Each row below holds a small network's activations on one input, seen along a few directions.
Each table varies a few parts of the input and shows all the possible inputs, shuffled.
Descriptions start from the smaller parts, as in this example, which fits no table here: line(6) and (point or line(9) or (values(3) and ring(5))).
Shared parts are said once, and a part with two or three values counts as separate values.
In the rows, zero is written as 128.

Other details of the inputs vary at random and push rows far along two fixed directions, the same in every table; ignore that.

Table:
row 1: [162 142 158 115 115 108 109 133 158 147  80 141 112 112]
row 2: [192 162 136 111 139 115 119 146 148 158 134 135 134 122]
row 3: [ 52  68 123 140 101 152 196  73 111  58 147  98 118 166]
row 4: [208 150 154  69  87  90 143 131 165 155  80 160 126 131]
row 5: [180 153 150 105 108 102  94 147 166 156  76 147 110 104]
row 6: [118 155 103 158 153 148  72 175 122 154 136 136 150  68]
row 7: [188 153 168  79  92  95 149 118 158 152  74 172 141 125]
row 8: [193 152 184  86 103  80 151 114 150 173  98 159 137 128]
row 9: [ 53  92 116 217 149 166  52 173 109 132 103 126 140  63]
row 10: [ 61  68 108 147 129 124 134 109  86 102 176  94 111 165]
row 11: [125 100 129  74  97  90 191  81 110 111 162 116 111 195]
row 12: [103  69 144 129 111 123 187  86 113 104 164  98 124 171]
row 13: [131 134 115  77 121 114 201  77 108 102 175 117 127 199]
row 14: [174 157 140  97 102 104  98 150 164 154  75 151 113  95]
row 15: [ 54 106  71 212 171 182  56 185  99 123 171 100 139  67]
row 16: [ 80  86 140 145 110 141 173  87 123  85 127 105 113 155]
row 17: [ 71 108 100 183 130 157  53 181 116 136 102 135 143  58]
row 18: [ 62 122  91 210 168 189  58 176 110 118 125 128 150  63]
row 19: [188 179 146 114 143 125 106 144 165 147  91 142 116 113]
row 20: [ 76 117  87 196 164 182  68 168 123 102 138  98 114  93]
row 21: [195 189 152  80 119 116 152 114 164 134  90 158 128 130]
row 22: [140 130 145 105 121 140 214  70 139  80 136 111 114 189]
row 23: [125  96 140  85  84 109 211  80 120 106 156 117 133 172]
row 24: [162 153 161 107 110  95 110 141 141 175  98 166 147  89]
row 25: [186 161 147 117 146 116 123 139 146 161 129 137 137 121]
row 26: [ 90 101  91 117 137 137 182  90  95  84 199  91 117 194]
row 27: [120  85 112 126 124 158 210  86 124  63 173  87 120 204]
row 28: [ 81 148  99 167 171 145  64 156  97 144 145 137 142  91]
row 29: [ 84  68 135 113 117 109 193  68  94  94 176  95 111 207]
row 30: [ 75  76 141 117 114 112 201  62  90  94 170 104 118 203]
row 31: [211 178 163  92 127 115 157 119 161 147  90 158 137 143]
row 32: [182 141 162 114 116 104 102 148 157 166  73 155 129 107]
row 33: [109 161  99 159 149 162  66 172 136 129 106 133 129  70]
row 34: [115  76 130 100  90 116 208  83 117  97 170 102 122 178]
row 35: [175 169 124 105 125 133 126 145 150 140 103 151 142 115]
row 36: [121 117 127 163 135 122  56 176 125 167 121 132 132  71]
row 37: [ 66 127  75 199 164 186  49 184 122 109 132 107 119  67]
row 38: [196 175 125 105 130 126 108 160 161 152  98 152 134 108]
row 39: [179 167 151  56 100  66 131 121 133 172 105 165 130 137]
row 40: [ 69 122 106 215 178 173  62 170 102 138 150 116 147  68]
row 41: [ 45 107  92 193 134 165  47 175 115 120 107 119 127  53]
row 42: [172 164 164  66 106  68 134 112 132 170 103 171 133 137]
row 43: [ 88  74 111 155 140 172 196  89 113  61 173  82 124 190]
row 44: [173 188 145 108 154 101 102 135 130 173 116 158 134 125]
row 45: [ 73  90 103 148 158 146 165  91  88  86 196  85 118 190]
row 46: [215 145 164  76  94  87 139 129 167 157  80 156 123 140]
row 47: [ 70  97 107 162 143 165 164 106  99  91 182 103 145 139]
row 48: [154 169 113 129 163 113  65 164 125 166 134 138 125 112]
Description of these inputs: values(2) and line(4) and ring(6).
Q: The inputs of row 46 and row 7 match in every part but the ring(6) part. If row 36 is changed in the same way as row 46 into row 7, which row does it become?
A: row 24
Q: The inputs of row 3 and row 5 match in every part but the ring(6) part. If row 42 is changed in the same way as row 3 into row 5, which row does it become?
A: row 10
Q: Change only the ring(6) part in row 21. List by row number the other rows that result.
A: row 19, row 20, row 22, row 33, row 37
Q: Change only the line(4) part in row 27. List by row number the other rows that result.
A: row 2, row 20, row 48

Table:
row 49: [ 93 134 113 221 172 185  47 181 122 131 121 121 146  60]
row 50: [ 67 129  99 205 160 186  87 154 118 122 132 119 148  78]
row 51: [106 103 100 107 111 146 193  81 131  57 169 104 114 195]
row 52: [119 156 121 154 166 125  67 164 110 173 118 159 155  81]
row 53: [ 92 114 109 108 116 161 221  87 118  63 160  95 126 169]
row 54: [111  87 126 122 139 125 193  85 109  95 193  87 117 191]
row 55: [ 92 123  79 198 171 177  31 201 122 130 116 113 115  76]
row 56: [126 143 133 168 170 127  63 171 111 164 131 144 145  91]
row 57: [192 152 187  91  78  61 109 141 163 187  46 186 113  88]
row 58: [164 144 131  57  98  89 198  71 126 109 162 124 119 198]
row 59: [121  88 122 129 133 158 198  86 132  68 169  89 113 185]
row 60: [228 172 206  40  75  50 121 120 182 190  21 183 123 115]
row 61: [ 80 119  88 182 159 145  62 176  98 145 151 100 122 103]
row 62: [243 159 198  38  52  50 131 134 186 197  43 190 139 107]
row 63: [ 85  98 109 101 120 135 199  69  92  87 190 105 126 184]
Q: What is each input in this table made of?
A: values(3) or (values(2) and ring(6))
Q: A walk changes only the ring(6) part. It starts at row 49 and steps to row 59. List the rest of the walk in order.
A: row 55, row 51, row 53, row 50

Table:
row 64: [ 83  56 101 142 114 175 222  80 116  42 182  70 121 195]
row 65: [129 159 132 141 152 132 107 141 123 151 138 137 143  99]
row 66: [165 115 183  87  78  86 159 102 154 144  78 155 127 133]
row 67: [210 171 152  70 118  72 111 131 154 170 103 150 108 145]
row 68: [121 145 116 120 129 114  95 145 125 147 130 133 120 100]
row 69: [204 156 143  71 105  79 118 144 153 174 109 154 125 129]
row 70: [128 103 131  54  89 101 244  50 110  80 164 114 119 231]
row 71: [121 157 123 145 156 134  96 146 114 153 125 149 153 103]
row 72: [ 54 121  80 198 156 189  69 168 110 102 125 123 138  78]
row 73: [ 68 102  99 211 173 170  64 173  95 137 161 113 148  78]
row 74: [ 84  78 123 147 147 150 203  72  97  75 195  83 120 205]
row 75: [ 48  74 129 197 117 144  71 157 109 131  99 124 130  69]
row 76: [216 179 152  91 129 114 125 135 175 147  83 144 113 135]
row 77: [162 176 129 119 128 135 108 149 158 139 101 144 128  91]
Q: What is each input in this table made of?
A: values(2) or (values(3) and line(4))
Q: List by row number the other inputs of the same sort as row 66.
A: row 75
Q: Change only the values(3) part in row 74. List by row number the other rows that result.
A: row 67, row 76
